cols: P E G J V Z L A S W
[113 174 102 145 135 164  97  94 138 157]  N
[161 165 167 102 110 120 104 105  85  99]  K
[124 140  90 111 173  79 167  96  93 108]  C
[157 131 159 152 149 169 162 181 111 153]  T
[105  84 177 117  99 108  98 122  85 103]  H
[170 102 154 105 159 155 161  94 167 113]  X
[110  86 126 155 118 162 120 109  83  80]  U
[157 131 159 152 149 169 162 181 101 141]  Y
[ 82 129 125  91 157 124  96 177 106 124]  D
[ 98  99 117 102 105  85 108  84 177 122]  B
[172 115  96 133 130  94  84 146 160  91]  M
perm: [ 94 102 105 113 154 155 159 161 167 170] : X
perm: [ 84  85  99 122 105 108  98 177 102 117] : B
perm: [103  85 122  98 108  99 117 177  84 105] : H

cols: Pozev matag Puzun Zuk Fil bana vefe suna
[146  89 173 136 167 124 124 153] = rup
[173 153 124 168 146 124 136  89] = nerib
[124 135 108 141 128 120 146 109] = luri
[140 101 133 105 154 145 136 127] = Kagek
[109 146 108 121 124 141 135 128] = guzo
[146  89 173 136 127 123 144 141] = Pabo
perm: [145 136 127 140 101 133 105 154] : Kagek
down: [136 168] : Zuk
perm: [153 124 124 167 136 173  89 146] : rup
perm: [124 108 120 146 141 109 128 135] : luri
perm: [108 109 120 124 128 135 141 146] : luri
down: [153 135] : matag

cols: Bokub midev Rotot meb
[127 126 130 121] = Sazek
[146 136 115 141] = guzoz
[110 115 140 103] = mos
[130 121 126 126] = begis
[119 141 138 120] = sus
[136 144 139 123] = noto
[136 172 107 153] = goto
down: [126 120] : meb
down: [127 146 110 130 119 136] : Bokub
down: [126 138 139 107] : Rotot
down: [115 140 126] : Rotot
perm: [126 121 126 130] : begis
perm: [120 138 141 119] : sus

cols: gazi zukad kufig lef kavor Vafov
[140 111 152 129 120 110]  Nuf
[139 126 120  97 156 102]  muzis
[133  97 123  85 161 118]  Lek
[140 128 120 152 110 111]  Gasus
[120 136 139  99 164 132]  mav
[151 111 110 140 120 129]  zufug
down: [156 161 110] : kavor
down: [139 133] : gazi
perm: [111 140 128 120 152 110] : Gasus
down: [139 133 140 120 151] : gazi
perm: [152 129 120 110 140 111] : Nuf

cols: pas kabu kamam Mivi liro
[141 135 142 128 150]  zorum
[101 130 160 140 168]  Sifi
[141 135 128 143 150]  kaz
[101 131 160 140 101]  furu
[131 101 141 101 160]  mem
perm: [128 135 141 143 150] : kaz
perm: [101 101 131 140 160] : furu

cols: lev Piv kofor refo gupof Kolu zala vetiz
[159 131 142 118 116 169 100 118] = Nofin
[116  95 127  93 160 121 146 148] = mumu
[153 118 132 150 136 107 111 117] = kogep
[119 102 146 139 133 133 148 114] = dom
[116  95 135  93 160 121 146 148] = mumov
[145 143 130 124 153  89 116 132] = kopon
[ 94 127  95 115 160 148 146 121] = kurib
[143 140 114 119 110 103 138 141] = buro
[160 127 148  93 115 146 121  95] = Pud
perm: [ 93  95 116 121 127 146 148 160] : mumu
down: [119 116] : lev
down: [118  93 150] : refo
down: [110 115] : gupof
perm: [114 148 133 133 139 146 102 119] : dom
perm: [146 160 121 127 148  93  95 115] : Pud
down: [116 160 136 133] : gupof

cols: pozi Pem pif Pinaf tes pavoz mevuz mezop Til
[148 115 120 134 174 130  95 144 113]  Sika
[117 103 138 133 176 112 140 156 127]  Fakib
[138 129 109 114 149 128 120 115 124]  dal
[115 129 149 114 109 124 138 121 128]  pefol
[ 98 130 122 137 129 111 123 136 137]  Gub
perm: [109 114 115 120 124 128 129 138 149] : dal
perm: [109 124 138 121 128 115 129 149 114] : pefol
perm: [137 129 111 123 136 137  98 130 122] : Gub

cols: Butep duv reku Fug
[134 142 137 156]  koluv
[150  85 141 106]  Lom
[108 128 108 104]  vin
[130 154 119 147]  gevo
[157 142 134 137]  Mabol
[118 118 111 119]  koro
[130 153 147 119]  Vara
[137 103 137 125]  liru
[141 119 119 123]  koled
find: [157 142 134 137] : Mabol
perm: [137 156 134 142] : koluv
down: [128 154 142 118 153] : duv
down: [119 119 125] : Fug
perm: [119 130 147 154] : gevo
down: [134 111 147] : reku

cols: Ris kipi nas Niri maseg labeb Madub duzuk mazu
[149 104 124 126 129 137 129 116 108] -> Gudor
[132 165 148 120 111 142 112 140 137] -> bekun
[165 112 149 142 137 140 120 111 132] -> tuzap
[140 121 168 117 138 143 142 113 122] -> semep
[107 152 125 121 135 138 101 133 165] -> datom
[152 125 133 165 135 102 107 138 121] -> numor
[107 128 137 142 105 111 135 136 122] -> vebe
perm: [142 111 137 148 132 112 165 120 140] : bekun
down: [132 122] : mazu
down: [107 152] : Ris
down: [165 140 107 152 107] : Ris
down: [126 120 142 117] : Niri
perm: [101 107 121 125 133 135 138 152 165] : datom

cols: bibo takug Ladet laren kurip Geme
[130 128  99 160 133 148] -> lafo
[122  97 111 135 155  99] -> fuda
[164 137  90 166 164  96] -> mimu
[ 96 165 165 166  90 137] -> Vuz
[164  96 166  90 137 165] -> Kubel
[143 103 125 135 165 124] -> foref
down: [164  96 164 143] : bibo
down: [ 90 137 165] : kurip
down: [111  90] : Ladet
perm: [166 165 165  96  90 137] : Vuz
perm: [165 164  96 166  90 137] : Kubel
down: [137 165 124] : Geme
down: [ 99  96 137] : Geme

cols: guk nur gitu Zun non
[133 140 114 134  84] = metos
[141 130 132 123 125] = Mup
[135 130 126 136 122] = fuz
[130 134 126 122 136] = vobap
[136 154 119 119 141] = Nuvi
[128 107 140 139 111] = Seba
perm: [126 136 122 130 135] : fuz
down: [125 122 136 141] : non

cols: Rab Nefa pil Fimo nise ninil Ziruk pobi Fabun
[113 136  98 152  93  90  97 139 145]  R
[152 113  98  93 139  90 145 136  96]  Q
[104 138 104  91  91  91 136  96 162]  F
perm: [ 98  93 113  90 152 136 139  97 145] : R
down: [152 104] : Rab
down: [145  96] : Fabun
perm: [ 90  93  97  98 113 136 139 145 152] : R
perm: [ 90  93  96  98 113 136 139 145 152] : Q

cols: vami Nota Kineg bara vupuz basuk
[155 126 136  85 146 100] : Pagif
[128 143 113 123  90 156] : Rok
[119 157 104 122  89 165] : zifug
[130 137 121 128 111 143] : kogo
[124 132 117 130 115 133] : mif
[125 146 100 136  85 155] : Kugo
perm: [ 85 100 125 136 146 155] : Kugo
down: [128 119] : vami
down: [130 124] : vami
down: [126 143 157] : Nota
down: [119 130 124 125] : vami
down: [113 104 121] : Kineg

cols: ked Lora logom Saduk gizam
[129 139 119 129 172] : kasu
[120 129 132 132 126] : tunu
[130 139 109 139 103] : begu
[111 136 133 141 158] : fep
[133 113 128 140 126] : puzor
[123 139 125 112 141] : rufep
[ 99 126 135 153 132] : Geb
[135 132 126 153 100] : Det
[122 132  88 131 139] : muveb
[132 126 129 120 131] : vob
[129 119 101 131 122] : kam
[132 138 121 132  92] : Fub
perm: [129 126 120 131 132] : vob
perm: [132 135 126 100 153] : Det

cols: votid tidug Bef kozon retib mana pep nusu keve
[160 102  94  85 137  98 133 126 105]  telib
[ 85 159 113 128 125 144  97 163 125]  dak
[143 119  99 106 140 129 154 134 135]  pugeg
[ 98 128 148 178 158  86 103 130 131]  Sud
[103 137 105 149 144 150 135 105 168]  mato
perm: [105 126 133  98 137  85  94 102 160] : telib
down: [ 85 128] : kozon
down: [135 131] : keve

cols: losak Lir mot Vuka tisam
[137 147 133  82 113] = vomi
[121  96 138 134 104] = fanov
[ 96 104 120 134 138] = geput
[149 105 134 145 145] = kese
[102 157 120 111 112] = mik
[145 150 145 105 134] = guta
[147 113 134  82 137] = leze
perm: [120 134 138  96 104] : geput
perm: [134 145 150 145 105] : guta
perm: [113  82 133 147 137] : vomi
down: [113 104 138 145 112] : tisam
perm: [ 82 113 133 137 147] : vomi
perm: [145 149 105 134 145] : kese

cols: dukon Vemal veko Bisi
[ 85 143  94 141]  bazeg
[112 110 155  95]  geno
[136 134 143 151]  Dum
[110  94 155 112]  nesek
[124 148 140 155]  lif
perm: [110  95 155 112] : geno
down: [ 94 155 143 155] : veko
down: [143 155] : veko
down: [ 85 112] : dukon

cols: rar vafan fatak zazi deza
[148 109 130 125 106]  Loguz
[100 126 129 145 133]  ramiz
[142 108 150 122 141]  soz
[138 140 132 137 130]  Detu
[104 145  95 151 100]  modib
[141 122 142 150 109]  lamoz
[104 145  94 151 100]  bebe
[104  93 112 124 133]  meruv
down: [122 145] : vafan
down: [150 132] : fatak
perm: [108 122 141 142 150] : soz
down: [141 130 100 109] : deza
perm: [100 151  95 145 104] : modib
perm: [109 122 141 142 150] : lamoz

cols: toka lufoz Far difa Reb Galaf
[101 107 143 122 119 104] -> gosun
[ 85 130 146 126 133 106] -> Mubat
[101 119 121 107 104 143] -> lotu
[166  84 134 136 108 110] -> situ
[129 151 158 163 140 115] -> viref
[133  85 131 126 106 146] -> kegi
[102 163 112 120  84 152] -> sedop
[126 106 133  84 146 131] -> Pemo
perm: [ 84 108 110 134 136 166] : situ
down: [120  84] : difa
perm: [106  85 130 146 126 133] : Mubat
perm: [143 104 107 121 119 101] : lotu
perm: [104 119 122 143 107 101] : gosun
perm: [126 106 146 133  85 131] : kegi
down: [133 104 108] : Reb

cols: duvu Gitiv Dopa fesak fusa fada Fam kov Tobo taf
[134 111 156 134 152 128 132 146 127 132] = Dure
[133 176 128 152 112 129 132 139 120 111] = Voteb
[133 156 128 152 112 146 132 100 114 111] = Gike
[101 146 128 132 156 133 112 152 111 114] = Gudul
perm: [101 111 112 114 128 132 133 146 152 156] : Gudul
perm: [100 111 112 114 128 132 133 146 152 156] : Gike
perm: [156 132 133 111 128 101 146 152 114 112] : Gudul
down: [146 139 100] : kov

cols: Bez temud feg mez bivoz
[130 128 130 128 125] -> seb
[148 146 114 139 128] -> lobi
[115 119 119 126 131] -> nelaf
[152 135 148 127  83] -> subi
[135 134 136 130 108] -> Lifu
[132 133 133 131 124] -> som
[ 83 135 148 127 153] -> bep
[122 130 121 112 144] -> buz
[116 145 101 141 114] -> fip
down: [131  83 108 124] : bivoz
perm: [148 152 135 127  83] : subi
down: [ 83 122 116] : Bez
down: [131  83 108 124 153] : bivoz

cols: fopo bebit Rem des koso
[ 95 128  86 117 128]  Zum
[142 123 153 127 171]  Nudut
[138 154 113 151  92]  fana
[153 128 164 164 164]  zedi
perm: [123 153 127 171 142] : Nudut
down: [128 171] : koso
down: [128 171  92] : koso

cols: tosed vamot gugu muma lud tuv zubo Befo vosu
[136 151  94 109 149 120 127  83 127] = dutik
[136 160 120 122 156 103 133  92 116] = radeb
[156 128 128 130 169  98 145  92 142] = Nipe
[149 119 103 106 171 112 136 110 134] = vivol
[136 128 120 136 169  98 130 128 119] = Duf
[136 114 133 130 144 101 145 110 131] = padar
[143 169  90 122 152 118 136 119 104] = vogod
[120 169 136 127 128 130  98 119 136] = siz
[136 114 133 130 144 101 124 110 131] = kazu
[151 133 124 117 161 101 106  87 150] = Motu
perm: [101 110 114 124 130 131 133 136 144] : kazu
down: [ 92 110 128 110 119 119 110] : Befo
perm: [ 98 119 120 128 128 130 136 136 169] : Duf
down: [106 136 130 122 127 130 117] : muma
down: [120 103  98 112  98 101] : tuv

cols: nuv Rudev zozil zonim
[102 102 141 129] : Mep
[111  99 153 119] : Fus
[107 143 152 109] : remid
[106 152 109 143] : las
[118 145 111 114] : gube
[143 165  90 158] : lakud
[104 153 107 146] : suro
[152 128 147  97] : zuv
[112  95 134 117] : Risu
[119 121 152 126] : Fom
perm: [143 109 152 106] : las
down: [102  99 143 152 145 165] : Rudev
perm: [129 141 102 102] : Mep
down: [141 153] : zozil

cols: bala zuzud gor zeni mazo sepe
[ 91 134 156 147 164 172] : per
[ 91 156 134 164 147 173] : Kimot
[114 144 164 165 145 125] : Giri
[179 137 158 143 141 101] : miko
[177 155 113 158 166 159] : Kif
[179 137 158 109  88 168] : Bized
[ 91 134 156 147 135 158] : somo
[102  88 161 176 118 138] : vize
[153 130 149 124  78  87] : ramib
[102 179 138 149 158 125] : gano
down: [166  88 135 118] : mazo
perm: [172 164 147 156 134  91] : per
down: [156 134 164 158 113 158 156 161] : gor

cols: zodim Gine nusi zib
[168 152 132  99]  romo
[ 99 135 119  99]  pesat
[ 99 135 119 112]  mefal
[137 125 114 107]  luza
[125 167 113 137]  bul
[137 125 114 167]  Faru
[ 97 130 130 111]  reti
perm: [ 99 119 135  99] : pesat
perm: [125 137 167 114] : Faru

cols: Tela pepev ziri mozez
[157 126 136 121] -> Zud
[138 128 156  89] -> lamo
[142 137 141  96] -> Vuzep
[110 167  95 139] -> num
[137 141  97 142] -> sopin
[137 110 139 130] -> pok
down: [ 96 139 142] : mozez
perm: [139  95 167 110] : num
perm: [ 95 110 139 167] : num
perm: [ 96 141 137 142] : Vuzep
down: [138 142] : Tela

cols: Simo Nidiv Fodu soli duzo sile Dume
[150 139 138 129 148 150 163] -> ful
[117 114 157 164 107 122 147] -> Movef
[117 114 123 147 157 107 164] -> kapi
[142 114 157 164 113 122 147] -> nabos
find: [150 139 138 129 148 150 163] : ful
perm: [107 122 147 117 114 157 164] : Movef
perm: [113 114 122 142 147 157 164] : nabos
down: [150 122 107] : sile
down: [163 147 164] : Dume
down: [138 157] : Fodu

cols: luze dovos Gis Vuv boz
[128 135 124 130 128] : kolef
[119 159  78 131 114] : koliz
[125 140 112 128 128] : fibav
[131 134 125 133 125] : gitip
[119 159 100 122 125] : dagas
[128 135 164 121 104] : dolu
down: [124  78 112 125] : Gis
down: [114 128] : boz
down: [128 114 128 125 125] : boz
down: [128 133] : Vuv
perm: [133 125 131 134 125] : gitip

cols: zamil Zaror Mudu kab
[ 96 105  81 112] = Nonib
[110 152 131 127] = lata
[165 150 116 139] = zazo
[ 96 105 165 112] = Zasit
[144 173 129 127] = gavuf
[135  96 147 113] = fuga
[ 94 143  82 122] = bakoz
[110 152 102 162] = bib
[106 150  90 150] = Pibu
down: [110 165  96] : zamil
down: [129 147  82 102  90] : Mudu
perm: [110 127 131 152] : lata

cols: Gil guze ledur Zirev Zom
[127 140 103 152 123]  sozeg
[ 87 167 115 131 126]  topep
[128 135 100 156 116]  Bure
[ 91 110 127 109 138]  Neda
[ 87 167 115 141 126]  fufe
[132 122 132 120  92]  Ramug
down: [140 167] : guze
down: [100 127 115] : ledur

cols: sodeb kunu vifi kep ketil Ves
[122 133 101 143 120 107] = fev
[122 123 118 127 130 124] = boluk
[144 108 115 137 116 124] = mak
[116 137 108 144 123 115] = bur
[127 118 124 124 123 130] = rof
[123 127 123 118 124 130] = pifez
[129 111  99 123 126 119] = veg
[147 125  94 143 110  94] = sidos
[111 119 117 147 112  99] = povap
perm: [115 123 144 108 137 116] : bur
down: [127 137] : kep
perm: [143 133 122 107 120 101] : fev
down: [124 115 130 130 119  94] : Ves
perm: [122 130 118 124 127 123] : boluk
perm: [118 123 123 124 127 130] : pifez
down: [116 127] : sodeb

cols: zilof lifi bune noru Biduv bitas boga
[129 148 158 108 152 146 123] = Daroz
[134 141 115 134 113 128 107] = fimuz
[141  99 116 141 120 129 139] = niv
[124 112 117 135 126 122 166] = lukop
down: [141 135] : noru
perm: [141 134 134 128 113 107 115] : fimuz

cols: luvu zavut lebul bufu kizi
[130 177 128 129 127]  binap
[128 129 129 122 130]  Viza
[130 125 127 131 117]  tuf
[125 117 129 127 135]  vere
[132 120 129 129 120]  vade
[123 128 132 128 127]  vedo
[128 146 132 120 137]  Darud
[135 118 128 126 126]  vig
[128 129 123 129 130]  potad
[127 155 129 133 129]  Gug
down: [125 132 123 128] : luvu
perm: [123 128 129 129 130] : potad
down: [130 125 132 123 128 135 128 127] : luvu
perm: [125 127 117 131 130] : tuf
down: [128 129] : lebul
down: [128 123 129] : lebul

cols: Pag tiz Nomud zumu
[118  86 170 153]  lelo
[171 153 118  96]  doza
[171 153 118  98]  zev
[171 153 118  86]  fim
down: [96 98 86] : zumu
down: [153 153 153] : tiz
down: [171 171 171] : Pag
perm: [ 86 118 153 171] : fim

cols: Zabe gev livo dugo
[150  87 143 123] : zoz
[150  95  99 124] : fave
[127 101 139  88] : puzi
[117 102 163 147] : Kide
[ 95  96 136 144] : mipif
[ 89 102 128 113] : kivat
[107 154 157 107] : Dos
[149 101 163 135] : lakol
[160 149 114 156] : rasis
down: [150 127 117] : Zabe
down: [123 124  88 147 144 113 107 135] : dugo

cols: tozov Sebun ripig Fuv bagef zes
[104 123 162 134 106 117] : tiv
[143 167 135 120 132 144] : givaf
[105 167 113 103 124 135] : mib
[114 150 137 120 142 143] : gos
[147 144 138 121 146 140] : keko
[121 134 142 132 121 138] : kimem
[111 109 110 144 132 111] : Bor
[106 162 116 104 123 134] : rezu
[149 150 137 120 142 143] : dinun
perm: [117 106 134 162 123 104] : tiv
perm: [134 106 162 116 104 123] : rezu
down: [142 146 121 132 123 142] : bagef

